Each row below holds a small network's activations on one record, seen along a few directions.
Each row is followed by the record's values for the fields Y, F, E, D, M, W.
Not every record has every field; a missing one is written absent.
Other fields move the rows too, some of them a lot.
Strong random noise was added to every row along 3 fixed directions; ignore it. To show where, here is one row again and again, with new noise each time:
[-249 -151  -94  155  -78  301  -43 -247  -62  253  389 -309  107   38
  -12 -250  -18    7   49]
[-257 -161  -86  188  -87  264  -70 -187    6  222  376 -266  112   76
  -23 -203  -31   24   40]
[  77  371  -58  -99  249  -55 -146  218  458  311  245 -118  -91  -96
  257   15  339  284   99]
[ 116  394   51   44  184 -114 -122   21  245  168  123  -50 -258 -148
  164  171  234  257   46]
[  42  231   85  118   26  182   77 -651 -502  173  150 -290 -329 -322
   21  -45   52   29   24]

[ -97 -159   34  143 -159   39  -35   49  -16 -228 -144  142   70   95
 -197   66  -64 -164  -64] | Y=y2 F=f3 E=e2 D=absent M=m3 W=w2
[  36    9 -109 -236  -15  150  130 -328 -157  241  246 -196  109   -3
  237 -164  -80 -109  -19] | Y=y3 F=f2 E=absent D=d1 M=m2 W=w1
[-153 -312  -65  112  -96  122   36 -220 -190 -165  -22   15   66  163
 -281 -243 -210 -128  -63] | Y=y3 F=f4 E=absent D=d4 M=m2 W=w1
[-207 -127  136  558  -66 -127 -283  140  117 -255  -85  227 -193  211
 -279  421 -218  130  -33] | Y=y3 F=f3 E=e3 D=d4 M=m2 W=w3
[-261 -445 -106   81 -163  118   56  197  122 -179   33   74  340  308
 -218 -161 -238 -152  -17] | Y=y1 F=f2 E=absent D=d4 M=m2 W=w1
[  49   26  -74  -32  -61  -32  -17 -438  -63  214  277 -133  -52   24
  193  -84  -85  -10  -93] | Y=y3 F=f4 E=absent D=absent M=m1 W=w3
[  61  108  159  254   19 -219 -150    9   -8  -70 -186  174 -322   92
  -36  432  -94  165  -31] | Y=y3 F=f1 E=absent D=d4 M=m2 W=w3
[-196  -95 -106   91   64  134 -111  182   69  211  268 -250  129 -118
   37 -178   79  112  137] | Y=y1 F=f3 E=e3 D=absent M=m3 W=w3
[ 117  284   -4  -99  261 -221 -210  428  449  231  -28   80 -147   85
  231  230  231  306   88] | Y=y3 F=f1 E=absent D=d4 M=m2 W=w3
[ 246  270  -28 -288  210  -48  107  -96 -102  100  -18  -75 -135 -281
  177  -80  141   36   25] | Y=y1 F=f4 E=absent D=d3 M=m2 W=w1
[  75   19   93   60 -138  -93   46 -172  -19   14   18   59  -58  158
   86  229 -180   13  -94] | Y=y3 F=f1 E=absent D=d1 M=m2 W=w1
[  67   42   25 -273   19  293  207 -324 -526  105 -135 -194   -1 -129
  -69 -328  126 -162   44] | Y=y3 F=f1 E=absent D=absent M=m3 W=w2
[ -39  127  -21  -21  174  114  -77   14  -42  165   94 -116  -81  -89
   41  -49  113   93  109] | Y=y3 F=f3 E=e3 D=d2 M=m2 W=w3
[ 169  376  126   97  293 -193  -39  314  173 -221 -309  173 -347 -274
 -167  203  288  242  102] | Y=y1 F=f3 E=e1 D=d4 M=m2 W=w1
[-202 -373   32  267 -237   72   10 -153 -176 -266  -43  130   91  279
 -270   84 -411 -171  -99] | Y=y3 F=f2 E=absent D=d3 M=m2 W=w1
[-262 -302  -46   76  -99  332   18 -245 -314  112  228 -231  147   29
  -86 -270 -167 -118   43] | Y=y3 F=f3 E=e2 D=d1 M=m2 W=w3
[-131 -240  -86  -76  -84  120   43  182   29 -134  -75   60  267  135
 -156 -175  -10 -168   -4] | Y=y1 F=f2 E=absent D=absent M=m3 W=w2
[ -68 -171   28  -66  -99  217  132 -135 -322  -84 -191  -22   94   99
 -227 -204  -21 -191   -5] | Y=y3 F=f1 E=absent D=absent M=m3 W=w2
[-207 -398  -56  314 -297 -162 -143  128  404 -116  219  167  241  411
   -2  187 -352  -54 -138] | Y=y2 F=f4 E=absent D=absent M=m1 W=w3
[  35   92   21   29  -15   -2   73 -206  -83   84   86  -68  -78 -125
  150   82  -31  -25   13] | Y=y2 F=f3 E=e3 D=absent M=m1 W=w3
[  66   -4   45  -44  -11   26  160 -198 -278 -136 -130   38  -82 -100
  -85    1 -117 -112  -23] | Y=y2 F=f2 E=absent D=d2 M=m2 W=w1
[  79  151  -67 -350  202  150  132  126   31  124   10  -77   91 -108
   67 -263  195  -10  128] | Y=y3 F=f3 E=e3 D=d2 M=m2 W=w1
[-194 -241  -99  -56   18   28  -52  612  569 -146    4  199  363  380
 -145 -117  -15   10   50] | Y=y3 F=f3 E=e2 D=d4 M=m2 W=w1
[  88   57    2 -196   32   74  135  -96 -258 -108 -190   17    0 -146
  -71 -113   90 -162   -2] | Y=y2 F=f2 E=absent D=absent M=m3 W=w2
[-107  -30  -26  -44  131  295   87   17 -129  -30  -17 -134   38 -103
 -236 -350  149   -5  127] | Y=y3 F=f3 E=e1 D=d4 M=m2 W=w1
[  76   96   74   22   11   76  128 -314 -372   -1  -36  -72 -171 -250
  -31   27  -63  -60    6] | Y=y2 F=f3 E=e3 D=d1 M=m2 W=w1
[-256 -131  -19  200   12  445  -33 -494 -601  204  233 -400 -105 -174
 -182 -325  -35  -32  104] | Y=y3 F=f3 E=e1 D=d3 M=m2 W=w3
[  45  -79   37  -66 -114  156  130 -166 -371  -73 -222  -37   24  -85
 -142 -115   43 -195  -24] | Y=y1 F=f1 E=absent D=absent M=m3 W=w2
[  84   73  -85 -286  133   67  148   50  -18   63   -6  -57   71 -106
   75 -188   87  -47   60] | Y=y2 F=f2 E=absent D=d2 M=m2 W=w1
[  -6 -112  163  274 -289 -271  -34  -77  235 -130   11  226  -49  393
   99  469 -313   53 -161] | Y=y3 F=f1 E=absent D=absent M=m1 W=w3
[ 245  523  -80 -419  493  -48    7  442  368  183  -88    0 -113 -222
  174 -102  510  230  200] | Y=y3 F=f3 E=e3 D=d2 M=m2 W=w1
[ -34 -112 -152 -100  -99   31   78 -213   32  245  380 -214  194   16
  287 -157  -87  -60  -38] | Y=y1 F=f4 E=absent D=absent M=m1 W=w3
[ 306  322  173   26  -12 -290  118 -400 -233 -102 -125  114 -368 -230
  184  427 -136   18 -140] | Y=y1 F=f2 E=absent D=d1 M=m2 W=w1
[  20  186   34   50  171  -47 -132   47   30   57    1   13 -201  -47
   33  152   73  141   58] | Y=y3 F=f3 E=e2 D=d2 M=m2 W=w3
[-110   -6   29  229   85  217    2  -95 -263  -29   -6 -174 -149 -279
 -267 -162   93   55  113] | Y=y1 F=f3 E=e1 D=d3 M=m2 W=w1
[  24  -60   17   60  -81  -47  -78  -44 -125 -207 -174  109  -17  -55
 -184  -33   19 -100  -98] | Y=y1 F=f4 E=absent D=absent M=m3 W=w2
[ 180  363 -122 -355  381 -146 -184  310  425  330  173  -47  -60  -44
  383  -21  311  254   93] | Y=y3 F=f4 E=absent D=d2 M=m2 W=w3
[ 261  321   58 -291  176   92  231 -332 -457  110 -185 -118 -257 -272
   46 -102  142  -19   67] | Y=y3 F=f1 E=absent D=d2 M=m2 W=w1
[ 198  154   54 -152  -17  -67  102 -395 -158   68  110  -43 -103  -97
  218   73 -108  -28 -107] | Y=y3 F=f4 E=absent D=d1 M=m2 W=w1
[ 266  288   43 -321  206   40  249 -139 -273   43 -269  -30 -199 -187
    7 -112  199    2   79] | Y=y3 F=f1 E=absent D=d4 M=m2 W=w1
[ -93 -290  -33  276 -299   14   38 -615 -336   28  317 -187    5   -4
   24  -48 -344 -114 -164] | Y=y1 F=f4 E=absent D=absent M=m1 W=w3
[-148 -212   37  121  -72    7 -134  211  189   78   89   22   95  259
    4   60 -103   92   14] | Y=y3 F=f1 E=absent D=d1 M=m2 W=w3
[ 188  198  -16 -287  179  -45  166   55   -9  -53 -172   80  -74 -130
   40  -37  117  -28   45] | Y=y2 F=f2 E=absent D=d4 M=m2 W=w1
[  46   -2   70   12 -133 -183   14  -89  197  -43   99  143    8  182
  207  261 -196   -3 -109] | Y=y3 F=f2 E=absent D=absent M=m1 W=w3
[ 218  264   14 -268  213  -86  110  -31  -46  -82 -182   93 -155  -83
   30  -19  114   22   12] | Y=y3 F=f4 E=absent D=d4 M=m2 W=w1
[ 157   63  124   46  -15  -62  157 -390 -425 -251 -245  112 -275 -169
 -145  116 -162 -107  -75] | Y=y2 F=f4 E=absent D=d2 M=m2 W=w1
[-185 -268  -32  213 -142  111  -22 -251 -299    9  130 -113   27   22
  -81  -10 -259 -102   -8] | Y=y2 F=f2 E=absent D=absent M=m1 W=w3
[ 276  249   25 -218   60 -108  137 -107   38  189  -12  -13 -123 -133
  281  128   65   45  -25] | Y=y2 F=f1 E=absent D=d1 M=m2 W=w1

Which values does each new row have?
[  96  -17  218  421  -97 -422  -80  -32   -7 -577 -388  420 -351   50
 -334  442 -264   78 -174] | Y=y1 F=f4 E=absent D=d4 M=m2 W=w1
[-167 -336  -30   74 -191  146   18  131  -44 -132 -100   50  245  180
 -229 -114  -91 -174  -25] | Y=y1 F=f1 E=absent D=absent M=m3 W=w2
[  71  148   87   13  -35 -248  -52  154  425  -30   70  200  -22  156
  223  336  -53  114  -52] | Y=y3 F=f3 E=e3 D=absent M=m1 W=w3
[-318 -487 -298 -248 -125  387    9  309  194  129  224 -150  668  278
  -53 -567   33 -274   38] | Y=y2 F=f2 E=absent D=absent M=m3 W=w2
[ -63 -174  -68  -92 -158  -76  -13  248  571  189  288   27  316  407
  306   52  -85   54  -39] | Y=y3 F=f1 E=absent D=absent M=m1 W=w3
[-134 -261   25  226 -264 -154  -90  177  213 -315 -102  272  171  303
 -115  236 -210 -120 -150] | Y=y1 F=f2 E=absent D=absent M=m3 W=w2
[-310 -329  -47  352  -63  103 -154  376  282 -148   70   39  170  170
 -313  -61  -83   61   51] | Y=y1 F=f3 E=e1 D=d3 M=m2 W=w1
[-111    4   32  266   32  -81 -216  331  411  -36   77  116  -12  121
  -86  205   -6  186   11] | Y=y3 F=f3 E=e3 D=d1 M=m2 W=w1
[-314 -197 -170   41  100  311 -185  202  171  274  351 -257  226  136
  -26 -327   86   90  141] | Y=y3 F=f3 E=e1 D=d3 M=m2 W=w3
[ -67 -188  -29  -39 -157  168   61  -51 -225   -1 -148  -47  174   10
 -176 -236   28 -187  -13] | Y=y1 F=f1 E=absent D=absent M=m3 W=w2
[-180 -424  -52   53 -176  197  159   35  -77 -119  -85   30  250  248
 -263 -213 -201 -179    1] | Y=y2 F=f1 E=absent D=d4 M=m2 W=w1
[ 218  218   71  -12  163 -349  -45  218  271 -257 -282  303 -235  -53
  -74  193   75  146  -45] | Y=y2 F=f4 E=absent D=d4 M=m2 W=w1
[ 218  333  154  151  148 -264 -174 -359 -241  -45  -99   80 -529 -173
   48  316  -34  185  -81] | Y=y3 F=f4 E=absent D=d2 M=m2 W=w3
[-362 -404  -35  408  -85  139 -134  389  291 -241   -9  109  188  237
 -433  -79 -107   21   52] | Y=y2 F=f3 E=e1 D=d4 M=m2 W=w1
[ 206  304    2 -307  230 -221 -119  484  458  -91 -198  263    1   58
   95   89  295  108   -9] | Y=y3 F=f4 E=absent D=absent M=m3 W=w2
[-246 -433 -300 -282 -157  373   81  246  222  318  296 -275  642  271
  107 -560  109 -205   64] | Y=y1 F=f1 E=absent D=absent M=m3 W=w2
[ 127  266   63  -23  236 -137    6  317  207 -124 -213  163 -135 -145
  -47  132  186  136   90] | Y=y1 F=f3 E=e3 D=d2 M=m2 W=w1
[ 393  418  142 -219   61 -154  183 -245 -288   -9 -319   22 -315 -315
  161  182  239  -24  -35] | Y=y1 F=f1 E=absent D=absent M=m3 W=w2
[  88   40   75  -28 -139  -52  114 -332  -82  129  107  -54  -72  113
  236  149 -121   -2  -65] | Y=y3 F=f1 E=absent D=absent M=m1 W=w3
[ 154  161   77 -268   16  192  190 -480 -629  -76 -196  -77 -120 -228
  -39 -163   69 -222  -37] | Y=y3 F=f2 E=absent D=absent M=m3 W=w2
[-129   39   26  322   92   -6 -202  228  109   39  105 -103  -98 -182
  -90   77   91  220  108] | Y=y1 F=f3 E=e3 D=absent M=m3 W=w3
[ 398  441   84 -192  108 -169  174 -593 -388  118  -10  -99 -405 -424
  318  148   70  -10  -54] | Y=y2 F=f4 E=absent D=absent M=m1 W=w3
[ -51  -69  174  487 -103 -456 -297  524  475 -260 -132  331 -135  206
  -84  615 -171  274  -50] | Y=y1 F=f1 E=absent D=absent M=m3 W=w3
[ 306  372  147  -81   26 -349   34  -81  216   71  -63  143 -278   46
  353  445   41  168  -70] | Y=y3 F=f1 E=absent D=absent M=m1 W=w3
